Each row below holds a small network's activations on one input, seen along a few directions.
Each table varies a few parts of the input and shows all the possible inputs, shuffled.
Descriptions start from the smaller parts, as in this example, which fits no table here: one of 8 places around a ring, together with either a single point or (one of 2 separate values, together with one of 4 places along a line) or one of 9 places around a ring.
Shared parts are said once, and a part with two or three values counts as separate values.
In the rows, 128 means zero.

A family of inputs:
row 1: 148 119 165 134 32 207 78 113 143 66 141 105 172 120
row 2: 134 117 122 133 104 224 127 115 107 99 198 85 179 107
row 3: 105 152 75 131 184 128 104 89 144 136 150 77 136 140
row 4: 135 136 99 153 184 99 75 110 110 176 172 105 106 127
row 5: 179 104 189 157 33 178 49 135 109 106 163 134 140 108
row 6: 102 116 162 105 84 34 159 181 108 116 61 157 92 98
row 7: 144 78 139 159 123 162 126 129 85 142 201 120 136 65
row 8: 164 102 147 155 104 195 98 136 73 139 220 113 148 94
row 9: 129 148 82 132 192 130 101 67 128 114 150 93 146 176
row 10: 141 195 65 130 178 192 138 105 155 153 165 121 113 146
row 11: 122 80 167 80 124 50 159 182 145 141 54 168 116 114
row 12: 92 105 125 58 99 68 182 166 160 80 38 131 126 114
row 13: 124 97 158 143 11 198 79 107 153 74 121 89 138 139
row 14: 159 133 107 154 192 101 73 89 94 154 172 121 116 162
row 15: 157 186 66 130 181 186 142 79 140 131 169 144 123 182
row 16: 55 145 166 126 96 65 207 152 140 106 29 138 155 117
row 17: 114 93 115 137 123 192 156 108 118 101 178 91 167 79
row 18: 121 92 152 74 100 40 152 179 124 121 57 159 96 99
row 19: 136 162 84 153 179 136 85 134 113 195 173 115 91 111
row 20: 106 178 60 131 180 165 114 113 148 156 152 87 120 125
row 21: 93 93 140 64 123 77 189 169 182 99 35 140 146 130
row 22: 162 164 83 129 192 155 128 56 132 109 164 129 135 194
row 23: 84 129 189 147 96 36 178 173 107 146 50 165 125 104
row 24: 93 94 199 120 139 57 175 189 151 159 51 178 138 129
row 25: 171 179 89 153 177 163 110 126 121 192 187 148 84 133
row 26: 186 170 90 153 181 157 113 100 106 170 191 172 93 169
row 27: 192 148 108 151 191 126 99 78 98 149 186 157 105 180
row 28: 156 82 182 166 12 169 51 130 120 115 143 117 107 126
row 29: 63 113 179 93 141 88 202 161 182 121 29 153 167 139
row 30: 73 128 136 90 83 61 189 168 144 74 42 128 123 113
- The inputs of row 24 and row 29 match in every part but one. If row 18 is changed in the same way as row 24 into row 29, which row does it become? => row 12
- What is each input in this table made of? => one of 2 separate values, together with either one of 4 places along a line or one of 5 places around a ring or one of 6 places around a ring
- Change only the choice among 2 separate values in row 28. List by row number the other rows that result. => row 13

A family of inputs:
row 31: 152 126 127 133 148 121 100 145 100 158 164 132 118 105
row 32: 117 140 127 150 159 90 130 134 108 164 130 135 113 121
row 33: 154 134 94 142 142 192 128 110 108 136 200 118 124 111
row 34: 125 155 87 98 184 108 149 109 159 126 102 135 119 170
row 35: 150 159 89 153 119 229 69 63 130 97 201 74 156 151
row 36: 144 151 125 123 153 79 130 125 127 141 102 164 99 164
row 37: 97 143 89 125 190 119 150 118 141 149 130 106 133 127
row 38: 86 93 165 104 37 78 126 176 144 98 50 114 113 89
row 39: 103 65 186 105 93 85 163 143 127 80 77 132 170 117
row 40: 185 115 146 173 104 185 64 107 106 148 197 137 115 141
row 41: 94 128 172 102 80 123 198 178 159 109 56 161 148 112
- What is each input in this table made of? => either one of 3 separate values or (one of 2 separate values, together with one of 4 places along a line)
- Which other rows belong to the same alternative as row 41? List them by row number. => row 38, row 39

A family of inputs:
row 42: 138 103 180 119 94 88 122 172 110 129 104 154 131 105
row 43: 93 157 102 96 165 112 159 137 163 123 88 117 143 134
row 44: 163 134 63 167 173 162 32 64 92 149 232 68 106 134
row 45: 91 103 115 124 147 105 196 148 121 145 119 129 118 81
row 46: 119 116 150 139 142 69 154 165 108 169 109 161 102 108
row 47: 96 101 155 117 86 141 143 139 149 96 97 108 161 116
row 48: 128 140 153 123 96 93 117 123 139 106 77 146 121 161
row 49: 183 173 80 172 124 247 75 96 113 158 237 114 102 127
row 50: 127 157 126 105 155 77 128 142 149 143 79 154 109 161
row 51: 136 88 167 127 72 105 123 136 139 109 90 150 111 138
row 52: 194 149 89 159 200 214 113 56 109 138 234 138 144 179
row 53: 94 140 128 112 106 127 149 120 152 87 87 108 154 138
row 54: 102 102 156 105 103 124 154 166 120 111 112 117 163 82
- What is each input in this table made of? => either one of 3 separate values or (one of 2 separate values, together with one of 5 places around a ring)
- Which other rows belong to the same alternative as row 51? List them by row number. => row 42, row 43, row 45, row 46, row 47, row 48, row 50, row 53, row 54

A family of inputs:
row 55: 58 112 122 89 116 19 128 147 152 103 30 89 116 115
row 56: 131 164 87 120 181 127 153 111 137 142 133 138 114 151
row 57: 127 112 144 154 115 118 108 151 98 162 151 124 116 85
row 58: 108 112 119 127 107 172 121 132 129 117 153 85 148 90
row 59: 132 144 142 109 126 135 183 144 142 121 99 171 135 141
row 60: 154 106 161 133 70 136 105 123 123 98 122 142 125 143
row 61: 119 155 92 127 170 147 134 87 146 118 135 110 142 159
row 62: 128 106 138 135 157 109 147 159 105 167 148 141 126 88
row 63: 130 98 138 141 99 139 101 131 97 125 161 102 131 88
row 64: 108 132 114 124 154 136 180 153 119 145 142 130 137 87
row 65: 151 119 166 121 129 107 149 150 129 141 107 182 121 143
row 66: 150 149 118 150 142 107 79 117 114 157 142 131 95 150
row 67: 149 139 110 130 184 99 118 121 121 164 139 150 103 155
row 68: 133 121 143 117 77 169 125 122 155 91 112 125 145 144
row 69: 150 123 171 144 87 115 111 143 123 135 112 164 110 140
row 70: 154 137 111 138 126 126 70 97 116 119 153 111 113 151
row 71: 121 134 145 117 114 155 166 120 151 97 103 141 162 151
row 72: 133 148 92 125 134 161 91 92 149 111 143 95 129 151
row 73: 95 122 120 130 143 157 163 130 126 122 146 100 164 98
- What is each input in this table made of? => either a single point or (one of 3 separate values, together with one of 6 places around a ring)

A family of inputs:
row 74: 127 116 154 128 87 124 115 130 141 109 101 131 130 138
row 75: 108 112 143 120 95 141 149 143 132 108 115 118 146 105
row 76: 122 100 156 130 96 120 130 152 113 125 125 128 133 100
row 77: 135 134 110 138 155 155 129 120 117 143 167 120 135 116
row 78: 125 118 146 117 90 129 129 126 140 95 102 128 138 137
row 79: 148 145 114 140 143 145 101 102 132 133 147 128 120 158
row 80: 139 130 115 146 152 139 112 121 108 152 168 120 123 118
row 81: 131 116 158 134 86 116 108 140 128 121 109 134 124 124
row 82: 113 105 151 126 99 134 143 149 125 119 122 123 145 96
row 83: 88 135 130 94 165 40 188 159 148 140 47 156 117 133
row 84: 146 147 105 129 146 150 115 97 132 119 147 125 128 157
row 85: 111 115 139 115 94 138 135 133 142 100 107 114 144 120
row 86: 156 144 118 142 142 138 98 113 117 143 156 135 113 146
row 87: 110 165 88 107 222 60 173 131 141 163 94 152 106 154
row 88: 153 133 118 145 143 137 104 120 110 151 164 133 111 129
row 89: 137 144 98 124 150 160 126 106 131 122 154 115 134 142
row 90: 129 141 102 132 150 162 136 114 123 132 161 115 136 125
row 91: 127 105 159 137 88 115 113 147 122 129 117 132 121 107
- What is each input in this table made of? => one of 2 separate values, together with either a single point or one of 8 places around a ring
- The inputs of row 77 and row 82 match in every part but the choice among 2 separate values. If row 86 is changed in the same way as row 77 into row 82, which row does it become? => row 81
- Change only the choice among 2 separate values in row 89. List by row number the other rows that result. => row 85

A family of inputs:
row 92: 93 85 161 116 111 46 134 169 119 127 79 123 122 100
row 93: 129 171 56 149 201 162 121 100 100 163 207 92 121 107
row 94: 160 126 163 162 66 156 91 128 110 128 147 146 113 132
row 95: 141 158 105 156 192 154 109 75 127 141 168 119 149 176
row 96: 185 179 64 145 217 131 77 92 120 188 187 146 73 178
row 97: 102 144 140 94 126 106 195 152 169 109 59 162 134 139
row 98: 84 137 130 89 106 86 161 143 163 100 43 126 125 146
row 99: 147 110 123 128 101 192 90 111 124 103 176 93 152 114
row 100: 119 116 157 105 135 95 200 171 131 133 86 174 141 119
row 101: 175 116 139 137 93 161 83 94 113 94 161 130 131 155
row 102: 132 120 147 154 74 187 98 145 121 137 162 110 134 91
row 103: 84 113 138 103 99 54 131 144 150 104 48 111 124 117
row 104: 134 121 98 139 143 194 130 95 129 119 181 100 146 126
row 105: 107 93 171 115 127 69 172 172 115 146 88 160 128 92
- What is each input in this table made of? => either one of 6 places around a ring or (one of 2 separate values, together with one of 4 places along a line)
- Change only the place on the line of 4 in row 93. List by row number the other rows that result. => row 99, row 102, row 104
